Each row below holds a small network's activations on one input, seen along a few directions.
In each table, some parts of the input vary, and every possible input appears once, in random order.
Descriptions start from the smaller parts, as in this example, which fits no table here: ring(5) and (point or (values(2) and line(4)) or ring(9)).
Shared parts are said once, and a part with two or three values counts as separate values.
In the rows, 128 means zero.

Other details of the inputs shift rows strongly along two fixed directions, in all tables alike. That doesn't count.
These rows show it; all are for the same input, with only those details redrawn:
[156 108  98 183 121  96  84 136 134 104 111 136 106]
[154 106 114 197 113 108  92 136 133 115 135 147  93]
[151 112 101 172 122  96 102 133 139 120 107 126 118]
[135 127 160 169 105 132 183 121 156 200 164 122 123]
[153 115  87 154 130  88  98 130 144 113  88 113 133]
[140 126 124 151 121 111 159 120 156 172 120 108 141]

Rows:
x1: [121 116 170 140 134 150 148 137 121 126 171 141  85]
x2: [104 164 130 112 138 139 148 148 133 147 144 122 149]
x3: [103 144  91  55 172 133 168 105 147 122  57  93 193]
x4: [100 153 125 109 145 133 146 151 142 135 135 123 142]
x5: [127 149 115 153 138 150  82 132  95  64 116 146 119]
x6: [108 130  85  41 165 121 151 130 160 152  81 107 186]
x7: [148 126 125 131 136 126  76 146  92  80 124 137 104]
x8: [100 124 180 114 109 138 189 102 125 154 175 126 122]
x9: [104 167  89  43 170 133 175 102 150 127  43  71 213]
x10: [117 146 174 100 100 134 166 104 106 156 156 117 142]
x11: [157 130 169 185 125 133 169 114 133 171 177 146  88]
x12: [150 132  77 163 150  89  93 136 142 108 111 149 123]
x13: [130 108 109 132 143 154  80 123 111  76 113 169 110]
x14: [116 132 159 132 117 160 139 147 125 176 193 178 104]
x15: [123 126 129 136 118 109  85 119  98  54 128 130 105]
x16: [126 123 124 125 112 127  88 157 114 108 114 121 129]
x17: [160 119 105 157 124  77 100  93 118  90 109 131 120]
x18: [121 124  85  24 138 114 144 123 151 162  50  70 206]
x19: [108 124 176 177  96 156 125 158 127 124 184 143  82]
x20: [117 136 110 109 122 122 100 148 126 105  99  90 151]
x21: [106 155 164 122 121 156 168 149 129 184 183 147 132]
x22: [101 114 156 126 113 147 160 144 147 155 154 120 119]
x23: [108 154 184 111 100 139 185 104 112 160 170 108 141]
x24: [139 121 109 130 134 152  72 124  98  86 115 171 114]
x25: [126 140 110  81 161 118 128 129 129  98  88  86 148]
x26: [152 108 118 118 135 129  70 137  99  93 125 151  99]
x27: [142 106 122 115 110 115  70 114  90  83 130 156 108]
x28: [142 123 155 187 101 129 163 127 149 180 167 132 110]
x29: [112 111 181 100 107 149 176  98 126 168 175 137 122]
x30: [122 157 145  83 143 134 168 125 125 150 119  82 156]
x31: [156 133  94 180 145 123 102 104 125  96 104 156 121]
x32: [141  99 122 111 146 131  91 132 116  94 121 143 102]
x33: [133 140 115 144 134 150  78 133  91  74 114 158 120]
x34: [ 94 134 158 136 130 152 171 147 143 165 186 156 112]
x35: [111 110 101  44 138 124 144 126 157 154  71  81 183]
- What do these inputs look like to the network? => values(5) and (point or ring(6))
- Start at x6 and move only the ring(6) part, one step at a time. The first step leads to x34. Which rows follow, in order? => x4, x2, x21, x14
- Which other rows does x22 become when the values(5) part takes its other values? List them by row number. => x1, x3, x8, x34

Rows:
x36: [135 127 146 233 126 141 122 154 139 120 194 188  54]
x37: [141 141  96 169 150 121 122 134 139 143 130 155 113]
x38: [145 105 133 118 129 128  98 120 109 103 124 149 110]
x39: [132 115 178 146  94 153 191 103 139 194 181 150 109]
x40: [134 124  61  48 141  61 113 110 147 111  34  54 199]
x41: [116 108  92 131 137 106 105 154 152 104  95 116 133]
x42: [150 132 171 230  93 124 107 134 106 120 197 159  64]
x43: [115 143  96 111 154 144 101 143 113  93 118 158 125]
x44: [134 135  77 154 150 104 115 148 153  97  79 105 134]
x45: [167 124  46 165 156  87  25 147 120  67  72 152 136]
x46: [126 107 107 121 126  85 119 127 133  96 102 105 126]
x47: [102 158 185 139 117 190 169 139 115 191 204 172 122]
x48: [116 115  99 104 146 125 105 160 141  96  96 111 126]
x49: [119 135 150  79 107 118 209 104 148 214 130  80 178]
x50: [117 103 165 207 112 149 124 157 145 138 216 196  53]
x51: [122 138 195 182  97 176 114 126  84 114 206 195  70]
x52: [144  95  74 139 124  67  39 139 113  37  86 117 113]
x53: [115 143 145  57 135 153 203 128 153 230 136 113 181]
x54: [113 124 193 131  95 149 178 130 124 168 198 123  96]
x55: [125 111 168 176 120 166 110 157 120 143 215 206  54]
x56: [103 134 173 191 119 180 108 166 110  92 202 177  69]
x57: [154 124  89 144 148 109 121  97 133 104  85 116 139]
x58: [116 137 138  88 114 139 199 134 160 230 122  91 187]
x59: [158  96  68 134 121  77  28 126 106  51  75 133 124]
x60: [163 120 168 229 105 144 116 116 112 123 189 185  67]
x61: [137 128  80  23 147  92 121 106 133 121  38  71 200]
x62: [150  82  62 138 148  92  50 117 120  35  67 140 106]
x63: [137 125 187 233 103 126 137 135 119 119 203 159  58]
x64: [127 118  96 130 157 130  66 119  93  28  94 153 110]
x65: [107 144 116 120 131 147  91 153 118  88 113 122 133]
x66: [114 128 168  59 136 157 227  89 155 211 137  96 168]
x67: [125 108 116 103 133  99 110 138 116  81 104 110 116]
x68: [143 140 129 174 120 101 123 122 126 113 137 109 112]
x69: [131 112  83 124 146 112 102 142 147 127 109 152 125]
x70: [111 145 160 137 120 142 120 131 100  95 163 132 111]
x71: [ 95 147 202 144 114 162 176 126 112 138 197 138 104]
x72: [147  99 168 198  79 140 103 127 107 126 189 189  63]
x73: [126 166 141 110 128 140 219 124 161 244 118  78 196]
x74: [139 122  37  49 156  84 105 131 156 135  26  96 209]
x75: [131 112 195 178  88 145 107 143  97 124 217 163  58]
x76: [105 166 162  76 119 155 198 111 119 174 141  98 165]
x77: [102 168 174  77 118 161 205 101 123 189 147 106 175]
x78: [106 125 173  65 141 157 235  91 155 207 138 100 157]
x79: [ 99 134 142  84 120 132 198 130 178 219 110  71 188]
x80: [ 97 141 144  62 152 150 220 128 175 207 139 100 159]
x81: [119 143  82  53 168 125 124  97 125  86  51  97 181]
x82: [119 116 117 113 127 133  90 160 135 114 107 111 124]
x83: [138 137  84 156 136 102  86 147 145 105  71 101 140]
x84: [144  99  92 119 135 112 107 104 135 102  91 124 129]
x85: [102 168 151  81 128 174 190 135 131 192 137 102 178]
x86: [155 133 167 223  89 134 113 130 103 128 191 160  64]
x87: [158 135  92 138 133 100 106 105 127 111  78 117 141]
x88: [118 139 173  54 119 147 218  98 146 220 134  99 175]
x89: [126 144  87  47 166 115 113 100 120  84  47 101 194]
x90: [117 139 162  60 115 133 203 112 134 203 136  84 169]
x91: [150  99  64 116 141 105   9 173 102  48  70 134 130]
x92: [170 124  69 159 133  77  44 119 109  57  70 125 133]
x93: [119 145 122 112 129 122  92 128  97  76 120 118 135]
x94: [105 135 169 186 133 174 107 158 114  95 209 197  65]
x95: [148 120  96 151 153 109 124 100 135  98  88 122 130]
- What do these inputs look like to the network? => line(4) and (ring(6) or line(9))
- Changing only the line(4) part turns x94 into x80. The same change can be made to x64. Which row results? => x78
- Changing only the line(4) part turns x69 into x43. The same change can be made to x58. Which row results? => x85
- Start at x70 and move only the line(4) part, one step at a time. The first step leads to x54. Which rows follow, in order? => x52, x68
- Which other rows does x90 become when the line(4) part takes its other values? List them by row number. => x49, x76, x86

Rows:
x96: [154 123 120  99 129 141  94 116  93 109  87 118 145]
x97: [105 138 155 138 128 146 177 161 168 181 147  98 128]
x98: [120  90 123  78 114  80 122 133 134 102 103  66 129]
x99: [136 143 139 107 140 136 176 136 140 205 145 128 146]
x100: [127 125  79 145 151  96  69 176 132  56  91 115 115]
x101: [138 156 109  62 159 118 157 115 129 161 104 101 175]
x102: [109 143  74  83 153 115  76 141 117  68  96 138 148]
x103: [124 129 107 110 135 125  88 135 112  56  65  83 139]
x104: [126 140 142 110 148 142 182  83 132 137 124 131 135]
x105: [ 98 157 156 118 141 130 190 148 153 162 153  93 142]
x106: [131 123 159 187 140 145 134 107 119 107 185 185  75]
x107: [111 149 151 139 130 131 123 145 117  88 142 110 108]
x108: [157 124 102 110 141 121  56 127  84  68  88 134 125]
x109: [149 141 136 115 134 135 110 120  94 119 135 141 119]
x110: [156 118 102 134 140 125  90 151 130 141 115 143 121]
x111: [142 101 178 208 108 176 110 101  93  90 173 190  58]
x112: [144 141 154 233  95 115 107 138 109 115 199 179  74]
x113: [139 158  76 112 143  70 115 104 127 100  74  91 178]
x114: [116 114  66 108 145 124  57 167 138  92  84 145 141]
x115: [145 150 110 149 118  95 100 105 105  88 107 115 137]
x116: [ 94 140 166  82 110 185 169 118 121 165 136 124 162]
x117: [132 100  96 178 132 125  60 184 144  76 107 123  92]
x118: [104 154 152  88 133 143 179 122 128 134 110  65 162]
x119: [128 159 164 132 101 132 186  88 117 169 137  97 161]
x120: [151 117  97 180 107 107 100 136 147 133 103 122 134]
x121: [142 136 101 157 120 101 124 127 151 152 101 109 151]
x122: [102 129 156 170 116 160  99 167 112 117 210 202  76]
x123: [144  64 125 115 118  91 114  92 129  99 125 134  99]
x124: [110  99 147 194  95 183  86 179 132 138 196 202  66]
x125: [125 131 135 138 149 141 200 107 159 183 145 143 130]
x126: [126 121 135 133 148 145 193 107 172 193 129 133 139]
x127: [128 135  94  90 174 108 168  98 158 133  89 115 168]
x128: [142  94 169  68  99 111 167 110 128 195 156 105 133]
x129: [100 163 142 101 148 126 182 137 144 142 135  80 151]
x130: [106 133  68  82 156 117  98 159 141 112  86 134 161]
x131: [136 104 170 123  72  87 170  94 136 181 161  97 131]
x132: [141 140 161 164  87 139 143  98 107 137 131 118 136]
x133: [108  85 127  59 102 107 110 132 128 126 132 125 127]
x134: [139 111 174 205 118 167 113 100  90  86 187 192  54]
x135: [158 107 120 154 121 146 100 156 136 158 133 153 104]
x136: [110 137  89  87 143 124  67 137 103  61  94 140 141]
x137: [148  93  79 147 153 125 109 124 163 114  79 140 124]
x138: [137 146 151 122 139 136 154 136 127 177 167 147 125]
x139: [ 94 147 160  89 118 176 154 123 113 145 150 138 145]
x140: [129 154 140 158 110 112 183 122 149 192 146 117 148]
- Changing only one part turns x121 into x126. The same change can be made to x120. Which row results? => x137
- Changing only one part turns x122 into x105. The same change can be made to x124. Which row results? => x117
- What do these inputs look like to the network? => values(5) and (point or line(8))
- Start at x96 and move only the line(8) part, one step at a time. The first step leads to x108. Which rows follow, in order? => x109, x101, x138, x99, x110, x135
- Which other rows does x133 become when the values(5) part takes its other values? List them by row number. => x98, x123, x128, x131
